Each row below holds a small network's activations on one input, seen along a few directions.
In each table, some parts of the input vary, and every possible input appears once, in random order.
Descriptions start from the smaller parts, as in this example, which fits no table here: one of 8 places around a ring, together with either a single point or one of 9 places along a line or (one of 3 separate values, together with one of 4 places along a line).
Shared parts are said once, and a part with two or three values counts as separate values.
(in the rows, 128 means zero)

Other details of the inputs shift rows strongly along two fixed directions, in all tables alike. That doesn't count.

Rows:
r1: [147 140 136 145  81  81 120 140 149 138  91 130 137]
r2: [118 116 124 128 144 137 132 128 125 128 122 127 125]
r3: [128 117 125 119 128 151 127 127 127 127 132 117 126]
r4: [119 120 119 128 136 146 125 124 132 131 122 126 121]
r5: [131 137 122 129 145 140 128 133 113 132 128 135 118]
r6: [122 114 119 120 133 145 120 126 130 137 124 121 123]
r7: [149 155 149 133  68  89 133 140 141 135 102 125 142]
r8: [118 106 131 121 143 132 128 131 121 133 132 129 129]
r9: [119 143 123 118 126 144 133 123 122 122 132 125 129]
r10: [126 124 135 126 126 155 137 123 124 125 131 122 126]
r11: [124 133 124 126 129 149 133 122 124 121 128 126 128]
r12: [132 118 134 119 124 152 131 124 127 128 138 119 129]
r13: [125 133 132 125 125 152 137 120 120 123 132 126 129]
r14: [114 140 117 117 133 139 126 119 127 131 125 132 124]
r15: [113 136 123 114 141 132 132 123 122 125 126 133 126]
r16: [158 118 108 184 148  68 104  88 181  71 252 127 142]
r17: [160 140 143 149  95  82 122 155 137 144  95 128 128]
r18: [134 122 125 123 146 141 120 137 115 138 132 125 119]
r19: [121 109 123 120 141 136 127 128 123 134 126 122 127]
r20: [126 146 123 118 139 134 129 132 111 133 130 136 115]
r21: [118 114 132 127 145 134 134 132 123 129 126 134 129]
r22: [108 133 131 114 142 129 134 126 117 127 129 138 130]
r23: [118 125 124 126 142 134 131 124 122 124 122 132 128]
r24: [143 133 148 143  91  73 129 147 139 135  95 137 143]
Each input here is: one of 4 places along a line, together with either a single point or one of 5 places along a line.
Question: A walk changes only the place on the line of 4. It starts at r22 and steps to r24. List the rest of the walk in order.
Answer: r21, r8
Question: Which other rows does r6 become when the place on the line of 5 takes its other values? List them by row number.
Answer: r3, r8, r12, r19

Rows:
r25: [ 99 113  92 126 196 148 111 112 130 123 149 134 114]
r26: [171 128 146 160  57  54 120 124 179 136 115 118 155]
r27: [126 170 140 103  81 142 138 152 110 155  52 134 119]
r28: [ 75 106 134  71 187 207 148 139  71 156  80 136 111]
r29: [144 122 160 144  96  49 122 163 133 145  94 141 146]
r30: [ 79 104 132  66 147 239 161 126  88 142  91 113 118]
r31: [177  99 114 164 175 109  91 144 126 132 189 120 101]
r32: [135 156 113 134 139 110 119 103 138  96 189 134 139]
r33: [141 125 144 153  99  55 116 157 137 151  89 141 135]
r34: [ 71 111 102  83 181 211 130 134  79 156  71 139 102]
r35: [135 157 110 139 146 112 123 102 146  95 192 128 130]
r36: [131 111  99 147 129 124 113  92 163 104 179 120 139]
r37: [110 102 127 129 147 181 139 112 128 108 141 121 128]
r38: [ 99 109 108 115 177 141 121 122 122 130 143 145 111]
r39: [123 174 127 112  86 147 134 150 117 154  46 121 115]
r40: [180 109 144 127  84 176 123 171 111 173  69  90 107]
r41: [153 115 165 144  66  88 144 143 144 119  96 115 153]
r42: [ 69 112 115  81 185 207 141 142  79 153  78 127 106]
r43: [130 108 111 139 129 118 125  95 152 102 186 116 148]
r44: [145 125 137 138  92  48 117 150 141 143  84 138 142]
r45: [104 102 135 116 146 179 142 118 118 119 160 119 137]
r46: [141 147 134 146 143 108 138 109 130  87 193 139 134]
r47: [132 151 132 141 144 112 128 111 130  99 202 138 135]
r48: [112 151 122 103 148 158 141 114 108 115 162 135 122]
r49: [121 118 159 111 116 116 154 172  97 160  36 134 134]
r50: [139 150 119 155 146 117 129 107 139  95 186 142 128]
r51: [209 156 139 160  77  95 111 170 130 148 120 111 105]
r52: [129 105 123 154 132 125 120 103 159 105 191 123 136]
r53: [129 112 116 143 136 120 120 100 163  97 186 109 145]
r54: [115 124 146 110 108 116 128 157 105 169  33 133 115]
r55: [124 170 147 112  86 147 142 157  99 164  52 132 123]
r56: [152 121 158 135  65  86 136 133 151 135 104 115 153]
r57: [124 107 118 135 169  85 122 117 141 110 185 143 132]
r58: [151 129 127 155  61  84 118 131 174 133  94 108 141]
r59: [107 109 116 113 144 181 130 107 138 119 146 123 124]
r60: [114 149 126 108 165 162 139 102 109 112 176 135 125]
r61: [158 171 143 141  72  77 124 135 143 137 100 135 133]
r62: [128 108 120 160 172  90 114 118 142 106 170 147 131]
r63: [112 154  94 119 164 167 120  98 121 110 167 137 120]
Question: What do these inputs look like to the network?
Answer: one of 3 separate values, together with either a single point or (one of 2 separate values, together with one of 6 places along a line)
Question: Which other rows does r25 become when the choice among 3 separate values takes its other values? List them by row number.
Answer: r39, r58
Question: Which other rows does r52 become when the choice among 3 separate values takes its other values? List them by row number.
Answer: r33, r55
Question: Which other rows does r60 become when the place on the line of 6 takes its other values? List them by row number.
Answer: r32, r35, r46, r47, r48
Question: Which other rows does r41 become when the place on the line of 6 takes its other values? List them by row number.
Answer: r30, r43, r45, r53, r56

Rows:
r64: [132 167 142 117  43 105 145 132 150 128  78 115 142]
r65: [119 120 116 155 191  66 114  99 142 102 209 166 139]
r66: [117 132 111 112 172 154 119 127 112 136 140 127 111]
r67: [140 146 149 121  52 158 145 154 114 161  31 113 128]
r68: [115 123 102 136 186 108 116 120 137 108 170 140 126]
r69: [106  93 129  94 163 209 143 143  85 160 100 108 103]
r70: [166 166 140 164  62  71 120 131 162 118 120 118 138]
r71: [100 114 107 136 191 100 113 106 142 121 169 151 123]
r72: [148 148 111 155 158 102 117 111 142  95 233 143 124]
r73: [130 117 107 121 153 182 123 118 117 128 146 125 108]
r74: [ 93  79 128 118 175 149 125 133 120 137 130 132 129]
r75: [168 172 152 155  58  61 122 136 150 120 133 128 144]
r76: [108 112 147 111  94 109 126 171 112 172  11 134 124]
r77: [157 128 136 135  82  88 116 157 129 159  65 122 126]
r78: [ 89 113 138  82 127 241 162 108 104 125 107 106 133]
r79: [185 121 152 162  64  73 116 151 163 134 121 114 133]
r80: [160 157 142 135  77 104 124 154 134 149  71 127 121]
r81: [157 173 153 141  49  61 139 119 160 103 130 132 157]
r82: [104  99 108 114 175 150 122 130 114 131 133 132 126]
r83: [132 127 112 156 187  69 122 105 137  91 213 154 134]
r84: [146 138 112 154 175  83 114 107 131 102 222 142 127]
r85: [ 90  84 130  99 175 199 144 144  87 138  86 120 114]
r86: [111 114 138  98 140 241 140 122  99 139 106 106 123]
r87: [ 99 129 113 103 122 190 145  94 128 114 150 115 139]
Question: What do these inputs look like to the network?
Answer: one of 4 places along a line, together with one of 6 places along a line
Question: The inputs of r85 and r83 match in every part but the place on the line of 4. If r79 is changed in the same way as r85 into r83, which row does it become?
Answer: r72
Question: Which other rows does r71 become when the place on the line of 4 takes its other values? List them by row number.
Answer: r65, r74, r76
Question: Which other rows does r69 become when the place on the line of 4 takes its other values? List them by row number.
Answer: r66, r77, r84
